A small network was shown many inputs. Here are its activations along a few directions, one row for each input.
Each table varies a few parts of the input and shows all the possible inputs, shuffled.
Descriptions start from the smaller parts, as in this example, which fits no table here: one of 5 places around a ring, together with either a single point or (one of 2 separate values, together with one of 4 places along a line) or one of 11 places along a line.
Shared parts are said once, and a part with two or three values counts as separate values.

Rows:
row 1: [-0.54  3.77 -1.08 -0.52  1.31 -3.03 -0.69 -0.07 -0.19  4.25  3.79 -6.11
 -0.57]
row 2: [-2.40 -4.29  1.60  4.16 -1.29  6.17  5.50 -4.97  2.30 -3.19  0.57  0.94
 -0.27]
row 3: [ 0.61  2.51  5.09 -1.12  0.65 -1.97  0.00 -0.23  2.85  6.12  0.66 -0.44
 -2.41]
row 4: [ 4.09  3.04 -3.08  0.75  1.29 -4.62 -5.20 -0.30 -2.66  4.64 -2.50 -3.82
 -2.78]
row 5: [ 3.57  1.76  2.25  0.89 -1.45 -1.15  7.25  0.36  2.96  4.92 -1.32  0.42
  0.35]
row 6: [-2.75  2.76  5.96 -6.01  0.65  0.59 -3.86  1.89  1.04 -0.22 -1.12  2.46
 -1.09]
row 7: [-0.02  3.74  3.24  1.07  0.01  2.18  2.05 -6.20  3.59  1.52  5.36  0.86
 -5.50]
row 8: [ 2.19  2.95  0.52  3.32 -2.75  3.60  7.81 -5.98  4.26  1.22  2.46  1.83
 -1.64]
row 9: [-3.33 -3.94  3.73  0.82 -2.86  3.43  0.14 -2.84  0.10 -7.74  3.65  4.97
  0.45]
row 10: [ 0.38 -3.03 -4.69  1.93  1.27 -3.55 -5.70  4.05 -4.88 -5.27 -3.75  2.28
  1.70]
row 11: [ 0.31 -5.97 -4.11  0.20  2.06  0.73  3.11  2.00  0.22 -0.24  1.16 -2.13
  2.89]
row 12: [-3.94  4.28  4.37 -4.07 -0.63  3.46 -0.91 -4.58  1.39 -5.89  2.78  2.18
 -4.29]
row 13: [-3.89  4.11 -0.31 -5.20  1.43 -0.49 -4.46  2.18 -1.88 -2.03  2.05 -3.08
  0.77]
row 14: [ 2.24 -4.71 -6.22  3.48  1.67 -1.33 -1.25  0.96 -4.49  0.69 -6.30  0.25
  2.33]
row 15: [-2.88 -3.39  4.59  0.83  0.56 -0.03  0.36  4.92 -1.26 -4.23  0.82  4.05
  1.87]
row 16: [ 0.94  4.77 -2.08 -2.36  2.24 -2.11 -8.72  1.76 -6.50 -1.68 -3.44 -0.24
  0.28]
row 17: [ 0.17 -6.07  2.82  1.21  0.79  2.35  3.91  1.76  1.85  1.21 -2.35  1.35
  1.81]
row 18: [ 5.92  1.98 -6.23  2.63 -1.99 -3.41  1.10  0.35 -2.43  4.51 -5.24 -2.41
 -0.07]
row 19: [-3.44 -4.70 -2.24 -1.30 -0.01 -0.49 -3.44  4.48  0.54 -4.10  2.15  0.43
  3.76]
row 20: [ 2.76  0.44 -4.14 -0.71 -2.94 -0.35  3.02  0.48  3.18  5.52  0.55 -3.82
  2.39]
The inputs of row 7 and row 2 match in every part but one. If row 3 is changed in the same way as row 7 into row 2, which row does it become?
Answer: row 17
What do these inputs look like to the network?
Answer: one of 4 places along a line, together with one of 5 places around a ring
Change only the place on the line of 4 in row 6. List by row number the other rows that result.
Answer: row 12, row 13, row 16
A walk changes only the place on the ring of 5. It starts at row 18 and steps to row 14. List the rest of the walk in order.
Answer: row 10, row 16, row 4

Rows:
row 21: [-1.09 -1.20  3.05 -0.71 -0.92  2.21 -1.41  1.08  0.81 -2.70  1.92  2.50
 -1.40]
row 22: [ 1.49  4.18 -0.90  0.77 -2.24  1.01  2.31 -4.10  1.65  2.26  0.94 -0.97
 -1.34]
row 23: [ 1.45 -0.90 -7.21  1.03  0.92 -2.70 -5.28  2.22 -3.61 -1.49 -3.80 -2.80
  1.52]
row 24: [-0.33 -1.54  1.82  0.60 -1.82  1.38  2.85 -0.96  0.76 -2.98 -0.12  2.50
 -0.15]
row 25: [-0.79 -0.08  2.17  0.09 -1.03  2.46 -2.52 -0.71  0.37 -2.97  0.83  3.59
 -1.74]
row 26: [ 1.06  2.97 -1.27 -1.14  2.39 -4.76 -3.58  4.60 -3.17  2.98 -3.26 -2.87
  1.24]
row 27: [-4.11 -1.02  3.23 -2.56  0.34  1.82  0.39 -1.54  0.74 -3.16  3.71  1.43
 -0.32]
row 28: [ 1.03 -1.42 -6.43  0.53  1.40 -2.94 -4.45  3.82 -3.09 -1.24 -2.77 -3.59
  2.06]
row 29: [-1.73 -1.22  2.82 -1.07 -0.57  1.84 -1.28  1.76  1.38 -2.05  2.03  2.97
 -0.78]
row 30: [-3.42 -0.80  3.11 -2.37  0.46  2.14 -0.19 -2.30  0.89 -3.60  3.22  1.43
 -0.53]
row 31: [-0.69 -0.58  2.19 -0.76 -0.47  2.28 -2.00 -0.02  0.68 -2.82  1.39  3.50
 -1.67]
row 32: [ 0.94 -0.16 -0.23  1.96 -0.10  2.51  1.71 -1.84 -0.12  1.09 -2.38  0.68
 -0.59]
row 33: [-4.08 -1.10  3.49 -2.88  1.04  1.84  0.32 -1.00  0.80 -2.67  4.17  1.47
  0.64]
row 34: [ 1.06 -0.82 -0.43  0.88  0.29  2.16  2.18 -1.33  0.11  1.35 -1.86  0.77
 -0.55]
row 35: [ 0.08 -1.30  0.80  0.51  0.94  1.86  3.05  1.10  0.33  2.31 -0.26  0.26
  1.26]
row 36: [ 0.33 -1.54 -5.98  0.13  1.74 -3.19 -3.91  5.10 -3.25 -0.38 -1.70 -3.57
  3.23]
row 37: [ 1.30  2.98 -1.69 -1.08  2.16 -4.74 -3.95  4.01 -2.71  2.65 -3.94 -2.81
  0.62]
row 38: [ 2.16  3.53 -2.36 -0.07  1.26 -4.23 -4.72  1.83 -3.88  1.85 -5.12 -2.55
 -0.67]
row 39: [ 0.49  2.85  0.08 -0.98 -1.46  0.21  3.53 -1.15  2.20  3.75  2.92 -1.40
  0.63]
row 40: [ 1.11 -1.19  0.85  2.00 -0.12 -0.75  2.05 -2.20  1.82  2.57  1.07 -0.42
 -1.02]
row 41: [ 1.02 -1.38  0.24  0.51  0.45  2.14  2.21 -0.56  0.64  1.65 -1.48  0.22
  0.26]
row 42: [-3.23  0.33  2.60 -1.11  0.11  2.62 -0.89 -3.81  0.07 -4.19  2.46  2.14
 -1.16]
row 43: [ 0.65 -1.86 -6.45 -0.07  1.16 -3.27 -4.08  4.31 -3.13 -0.63 -2.37 -3.53
  2.48]
row 44: [ 1.68  3.10 -1.69 -0.70  2.04 -4.51 -4.14  3.41 -3.01  2.04 -4.29 -3.10
  0.07]
row 45: [ 1.63  3.41 -0.99 -0.32 -1.91  0.74  2.54 -3.40  2.07  2.46  1.43 -0.97
 -1.19]
row 46: [-0.32 -1.81  2.48  0.50 -1.27  1.36  2.81 -0.07  1.67 -2.80  0.20  2.16
  0.83]
row 47: [-3.31 -0.33  2.68 -2.06  0.20  2.33 -0.18 -3.11  0.02 -3.98  3.06  1.78
 -1.42]
row 48: [ 1.20  3.02 -0.34 -0.44 -2.04  0.63  2.92 -2.42  2.45  2.84  1.79 -1.69
 -0.64]
row 49: [ 0.46 -1.58  1.46  1.46  0.14 -1.00  2.71 -0.84  1.26  3.46  2.37 -0.47
  0.08]
row 50: [ 1.95  3.49 -2.31 -0.41  1.96 -4.43 -4.13  2.65 -3.37  1.78 -4.61 -2.47
 -0.63]
row 51: [ 1.37 -1.04 -6.98  0.67  1.41 -2.80 -4.60  3.04 -3.38 -1.54 -3.12 -3.03
  1.49]
row 52: [-1.69 -1.41  3.38 -1.28 -0.25  1.88 -0.89  2.29  0.66 -1.70  2.89  2.71
 -0.15]
row 53: [ 0.54 -1.19  1.04  1.92  0.15 -0.95  2.37 -1.40  2.05  2.99  1.56 -0.23
 -0.49]
row 54: [-1.12 -1.83  2.41  0.34 -1.21  0.99  3.32  0.63  1.78 -2.22  0.45  2.38
  1.14]
row 55: [ 0.75  2.81 -0.15 -0.82 -2.03  0.35  3.44 -1.84  2.34  3.40  2.35 -1.59
 -0.25]
row 56: [ 0.39 -1.51  0.23  0.22  0.58  1.80  2.61  0.15  0.82  2.21 -1.15  0.51
  0.65]
row 57: [-0.08 -0.83  1.79  1.43 -1.71  1.65  2.04 -1.77  0.86 -3.05 -0.78  2.94
  0.18]
row 58: [-1.00 -2.28  2.85 -0.18 -1.16  0.97  3.53  1.12  1.18 -1.78  1.24  2.07
  1.77]
row 59: [ 1.33 -0.75  0.32  2.31 -0.39 -0.62  2.06 -2.99  1.05  2.25  0.84 -0.10
 -1.88]
row 60: [ 1.49 -0.02  0.32  3.17 -0.43 -0.28  1.23 -3.72  1.24  2.06  0.19  0.17
 -1.57]
The inputs of row 49 and row 40 match in every part but one. If row 36 is changed in the same way as row 49 into row 40, which row does it become?
Answer: row 28
What do these inputs look like to the network?
Answer: one of 5 places along a line, together with either one of 2 separate values or one of 6 places along a line
A walk changes only the place on the line of 5. It starts at row 33 and steps to row 27. List the rest of the walk in order.
Answer: row 30, row 47, row 42
List by row number the other rows that have the place on the line of 5 in common with row 32.
Answer: row 22, row 23, row 25, row 38, row 42, row 57, row 60
